These are the activations of a small neural network, seen along a few directions. Each row is one input.
Each table varies a few parts of the input and shows all the possible inputs, shuffled.
Descriptions start from the smaller parts, as in this example, which fits no table here: values(3) and (point or ring(9) or (line(4) and ring(5))).
Shared parts are said once, and a part with two or three values counts as separate values.
In the rows, zero is written as 128.

Other details of the inputs vary at random and push rows far along three fixed directions, the same in every table; ignore that.

Rows:
r1: [122 118 146 162 110  90 101 132 111 153 109 145 114]
r2: [164 118 128  92 149 162 140 144 164 107 143 143 118]
r3: [147 110 133 125 125 104  92 135 142 135  99 162  96]
r4: [121 108  92 122 109  74  95 131 116 155 111 143  98]
r5: [138 111 116 129 133  78 104 122 114 163  94 139 100]
r6: [151 128 149 130 126 117  95 132 141 100 123 161 111]
r7: [157 122 123  85 140 185 143 135 168  94 137 133 114]
r8: [152 122 154 126 125 155 122 147 147  87 144 141 129]
r9: [150 120 168 128 135 153 126 140 151  52 160 141 135]
r10: [119 140 140 152 128 113 131 123 115 143 138 128 142]
r11: [121 114 146 158 116  86 104 131 111 156 116 148 117]
r12: [ 81 141 125 168 117 115 141 107  96 165 117  92 141]
r13: [ 91 139 116 138 105 127 130 136 109 126 150 112 137]
r14: [110 124 165 173 116 129 133 134 126 109 153 130 155]
r15: [131 148 170 154 125 157 139 136 128  81 163 137 143]
r16: [117 153  58  33 137 177 186 132 140 149 127  85 132]
r17: [158 123 165 135 127 170 130 153 157  62 157 147 130]
r18: [127 139 165 149 125 150 134 139 127  83 155 116 148]
r19: [161 129 127  86 151 165 138 137 149  95 135 128 115]
r20: [119 149  51  34 145 171 196 131 146 157 133  87 139]
r21: [117 115 140 164 120  82 102 129 126 158 111 150 118]
r22: [108 147 133 149 125 130 131 120 115 137 126 127 138]
r23: [100 145 169 164 124 135 129 131 118 106 147 118 147]
r24: [108 135 163 166 117 132 131 128 113  99 145 113 151]
r25: [ 79 142 130 168 131 100 138 114 101 173 123 101 151]
r26: [162 113 148 122 133 141 108 147 164  87 124 168  98]
r27: [140 137  75  73 157 176 167 122 132 147 114  91 132]
r28: [125 135 164 146 122 143 129 129 126  84 160 135 156]
r29: [146 130 147 144 129 128 122 133 137 101 147 138 140]
r30: [100 130 142 144 124 119 124 128 118 151 128 129 138]
r31: [ 62 143  97 157 107 107 148 124  93 173 148  92 156]
r32: [123 141 151 151 118 119 119 126 110 128 134 133 135]
r33: [ 90 157 126 123 137 151 153 116 108 151 144 105 164]
r34: [ 77 136 131 160 119 103 134 107  91 171 124  94 149]
r35: [159 113 150 143 136 101 108 139 144 104 129 152 106]
r36: [119 123 144 161 126 112 129 124 123 118 134 121 143]
r37: [153 127 117  97 142 129 122 126 132 133 124 143 117]
r38: [121 110 142 165 104  91  99 127 111 145 105 141 122]
r39: [128 140 109 128 129 136 139 119 114 146 118 115 137]
r40: [127 128 118 143 120 116 123 115 112 140 110 130 129]
r41: [163 107 100 100 138 120 116 133 142 151  90 152  86]
r42: [158 105  96  99 145 106 114 117 148 146  99 133  95]
r43: [137 139 134  89 143 179 147 124 145  94 160 123 145]
r44: [114 139 170 144 136 145 132 137 133  86 160 128 145]
r45: [130 126 137 163 109  84  96 121 103 146 107 138 125]
r46: [ 98 139 125 129 128 153 155 127 109 155 144  97 164]
r47: [124 134 162 155 127 157 143 134 132  72 152 119 145]
r48: [127 138 111 103 150 160 149 126 138 124 122 114 124]
r49: [139 110 114 105 133 133 126 128 134 138 117 135 124]
r50: [172 115 144 119 125 130 101 133 148  78 126 162 113]
r51: [126 135  97 101 129 130 129 105 118 165 108 115 126]
r52: [158 105 148 147 123 106 103 143 147 111 128 157 114]
r53: [160 118  95  96 147 106 109 120 147 153  98 154 102]
r54: [122 131 110 128 132 125 138 113 119 149 125 118 147]
r55: [162 117  94  97 133 119 111 113 142 140  93 146  92]
r56: [147 115  78  66 123  93 124 136 142 148  97 141  90]
r57: [127 125  98 109 141 117 132 119 113 163 108 108 128]
r58: [146 109 107 140 132  76 105 123 123 162  93 132 107]
r59: [144 129 150 136 127 129 117 133 128 100 145 141 138]
r60: [102 134 173 165 106 142 126 131 125 111 152 122 147]
r61: [101 150  83  95 117 138 170 132 120 151 123 100 129]
r62: [157 117 147 142 132 112 109 138 137  99 117 151  97]
r63: [154  99 126 138 119 105 100 133 137 126  97 158  99]
r64: [ 75 131 134 162 110 106 130 112  94 183 125 106 150]
r65: [132 138 114 102 142 155 147 114 142 130 143 116 142]
r66: [157 109 101  94 137 112 106 117 140 141  92 132  90]
r67: [104 148  98 101 126 183 165 141 131 102 167 102 140]
r68: [ 90 141 126 134 129 158 162 118 125 156 151  93 163]
Description of these inputs: line(4) and (values(2) or (values(3) and ring(5))).
Changing only the line(4) part turns r28 into r50. The same change can be made to r11. Which row results? -> r1
Changing only the line(4) part turns r61 into r16. The same change can be made to r39. Which row results? -> r45
Change only the ring(5) part in r40. List by row number the other rows that result. -> r15, r22, r39, r55
Change only the values(3) part in r22. List by row number the other rows that result. -> r26, r48

Rows:
r69: [124 134  73  60 129 175 147 153 147 124 128 112  96]
r70: [ 57 154 155 189  77  77 130 123  96 133 173 108 151]
r71: [203 103 168 166 134 109  92 142 161  43 125 168  97]
r72: [124 126 114 143 147 126 152 130 129 172 127 111 144]
r73: [163  99 159 165 124  90  73 118 137  86 122 159 116]
r74: [ 76 167 142 151 101 155 176 153 114  74 191 106 172]
r75: [177 126 112 120 131  83  85 113 112 148  76 158  93]
r76: [163 109  85  58 135 159 157 149 144 114 135 112 130]
r77: [157 127 186 161 143 108 103 129 142  58 133 145 120]
r78: [192 100  96 112 139 116  97 116 138 127  90 151 102]
r79: [136 126  76 101 115 101 124 146 121 132 122 139  95]
r80: [144 104  92  56 132 179 152 151 149 124 122 105 116]
r81: [184 101 206 144 149 141 107 160 201  16 183 176 117]
r82: [ 74 121 168 187  94  85 127 135  91 122 165  99 167]
r83: [141 156 234 167 129 158 109 135 140  10 192 148 159]
r84: [166 106 106 116 130  87  89 122 129 172  95 172 108]
r85: [ 55 138  89 152  92  47 128 106  85 196 110 104 131]
r86: [155 118 174 115 142 147 106 133 159  80 168 167 142]
r87: [116 142  84  81 154 228 184 104 124 149 125  72 160]
r88: [157  99 112  95 137 134  99 125 144 168  89 168  98]
r89: [ 74 134  57 126  87  76 124 117  95 239  72 101 101]
r90: [155 130 132  80 176 153 148 133 165 115 141 130 128]
r91: [166 122 164 118 140 148  98 121 147  63 147 152 133]
r92: [173 112  92  73 158 175 142 133 162 133 136 139 135]
r93: [112 120 152 193 121 115 125 113 109 136 102 110 121]
r94: [ 52 153  78 123  97 129 162 127 102 187 110  82 141]
r95: [173 109 133  70 165 186 134 135 184  79 168 147 139]
r96: [166 110 112 128  88  61  87 147 147 107 114 179  73]
r97: [ 56 140 149 200  85  54 108 128  80 139 155 116 133]
r98: [154 106 105  83 162 182 155 138 174 141 116 124 106]
r99: [140 141  71  43 163 225 168  99 127 159 104  91 137]
r100: [121 134  72  58 127 172 154 151 152 118 121 115 105]
r101: [130 114  72 127  92  40 102 130 116 167  81 156  87]
r102: [ 90 136 110  98 150 227 188 120 133 167 153  87 176]
r103: [ 60 164 158 145 111 156 172 141 119  64 210  96 174]
r104: [171 121 120 101 137 124  93 114 125 140  72 153  82]
r105: [ 90 156 132 162 142 120 167 124  99 186 133  97 168]
r106: [ 78 139 180 194 102  96 106 123  89 182 114 140 139]
r107: [160 103 124 147 134  75  91 110 117 156  47 149  68]
r108: [ 94 146 194 207 129 133 140 119 116  77 169  93 173]
r109: [ 86 161 197 171 127 125 130 123 108 123 175 127 178]
r110: [ 77 154 130 119 153 192 196 123 121 177 136  79 164]
r111: [153 126 152 167 116 106  92 117 106 111 119 151 131]
r112: [173 111 114 151 136  56  90 115 114 153  60 151  83]
r113: [ 93 163 128 139 131 128 149 118  90 193 132 112 170]
Changing only one part turns r107 into r112. The same change can be made to r98. Which row results? -> r72
Changing only one part turns r69 into r79. The same change can be made to r102. Which row results? -> r92
Describe the family of inputs behind these rows. -> values(3) and (point or line(4) or (values(2) and ring(5)))
Change only the values(3) part in r111. List by row number the other rows that result. -> r91, r99
Change only the ring(5) part in r109. List by row number the other rows that result. -> r81, r86, r90, r95

Rows:
r114: [110  97 112 154  48 108  58 118  80 154 112 157 133]
r115: [118 122 173 199 112  79  99 123  82 152 100 120 120]
r116: [154 110 105 148 118 121 130 136 133 120 114 131 100]
r117: [148 112 149 173 104  84 103 157 146 100 159 172 116]
r118: [101 166  98  88 139 152 162 105 113 202 120 107 149]
r119: [146  99 111 111 121  81 107 133 152 129 132 137 108]
r120: [119 155 145 176 105  77  97 111  96 151  82 140 116]
r121: [200  80 135 111 124 123 101 140 179  46 120 151  75]
r122: [123 133 116 107 145 168 148 118 131 164  94 125 127]
r123: [101 163 159 150 112 104 126 115  98 137 128 144 144]
r124: [145  99 147 113 136 153 125 163 153  96 125 141 105]
r125: [134 100 111 124 148 127 132 104 128 163  99 112 134]
r126: [137 120 128 197 115  83 113 109  93 166  96 123 122]
r127: [114 167 173 164 134 146 121 119 118  67 157 119 153]
r128: [124 121 155 172 115 127 132 157 152 110 168 147 147]
r129: [165 123 117 127 142 112 117 128 140 137 138 154 129]
r130: [143 116 153 166 134 116 121 132 137 137 143 154 144]
r131: [163 134  60 108 147 104 124 111 108 177  77 119 120]
r132: [172  97 129 145 146 124 113 132 146 130 104 160 114]
r133: [141 114 105 112 147 183 165 148 158 110 144 123 133]
r134: [138 156 128 127 145 149 154 128 123 104 167 127 168]
r135: [ 67 152 129 145 123 128 151 105  94 225 109 109 160]
r136: [109 132  96  92 131 179 161 136 146 154 103 117 120]
r137: [109 110 159 166 124  75 100 128  99 192 105 141 129]
r138: [137 132  97  87 152 119 139 104 125 136 127 110 152]
r139: [174 122  94 108 130 135 136 147 146  83 127 142 107]
r140: [124 153 118  77 121 174 158 147 157 118 156 129 128]
r141: [118 121 161 142 109  95 112 161 123 123 151 139 120]
r142: [148 129 136 119 112 158 133 143 155  86 117 142  90]
r143: [129 110 124 117 150 137 131 124 114 174  93 119 124]
r144: [ 61 165 168 163 114 146 149 129 122 101 202 105 164]
r145: [104 163 161 159  93 149 145 144 123  75 148 126 132]
r146: [124 141  93 108 153 147 138  94 117 165  98  96 118]
r147: [134 109 118  85 146 167 156 141 176 106 163 113 146]
r148: [ 90 153 172 154 115 129 131 134 127  57 189 136 142]
r149: [113 156  73  91 144 165 169  96 104 209  77  83 128]
r150: [ 93 164 107 119 143 110 132  93  96 163 126 110 149]
r151: [166 119 100  97 132 123 134 150 150  91 146 157 119]
r152: [143 114 152 132  85 181  76 117 105  93 155 159 161]
r153: [139  96 108 117 130  78  80 131 159 153  98 168  74]
r154: [122 129 152 194 110  58  93 109  94 123 109 114 145]
r155: [148 128 134 111 144 107  95 114 142 125 132 159 108]
r156: [119 154  92  90 141 165 150 125 136  97 136 100 118]
r157: [138 119  93 111 146 129 144  92 115 166  94  81 132]
r158: [102 137 157 175 115 141 125 128 129  77 148 117 115]
r159: [ 89 130 166 171 125 154 130 139 143  84 159 125 135]
r160: [ 68 144 137 126 127 160 169 152 115 168 158  84 170]
r161: [ 74 148 173 176 107 168 171 145  96 103 166  75 159]
r162: [146 123 106  99 127 139 142 133 143  77 133 104 129]
r163: [144 129 115  85 157 151 148 113 148 126 157 108 156]
r164: [125 140 119  67 135 160 162 153 130  99 159 116 137]
r165: [127 128  99  73 137 144 163 126 142  97 157 104 148]
r166: [132 108  97 117 155 107 103 102 127 185  70 137  97]
r167: [161 132 129 110 143 114 111 133 111 124  98 128 112]
r168: [106 147 168 160  86  98 121 142 121  92 147 159 121]
r169: [175 102 132 106 138  73  81 136 128 157  99 168  86]
r170: [106 124 162 154 136 139 145 113 130 133 161 107 178]
r171: [182 102 125 100 123 101  94 160 143  77 100 159  72]
r172: [155 118 144 102 117 141 111 159 184 101 128 175  93]
r173: [126 100 105  96 146 167 159 128 157 117 131 102 135]
r174: [130 123 115 101 157 131 117 106 141 164 115 138 119]
r175: [ 83 148 139 160 121  70 123 117  59 187 115 112 155]
Changing only one part turns r136 into r122. The same change can be made to r114. Which row results? -> r152
Changing only one part turns r141 into r169. The same change can be made to r164. Which row results? -> r175
Describe the family of inputs behind these rows. -> values(2) and (point or (values(5) and ring(6)))
Change only the values(5) part in r161. List by row number the other rows that result. -> r116, r121, r142, r158
Change only the values(2) part in r148. List by row number the other rows that result. -> r150
Change only the values(5) part in r145. List by row number the other rows that result. -> r139, r156, r162, r171
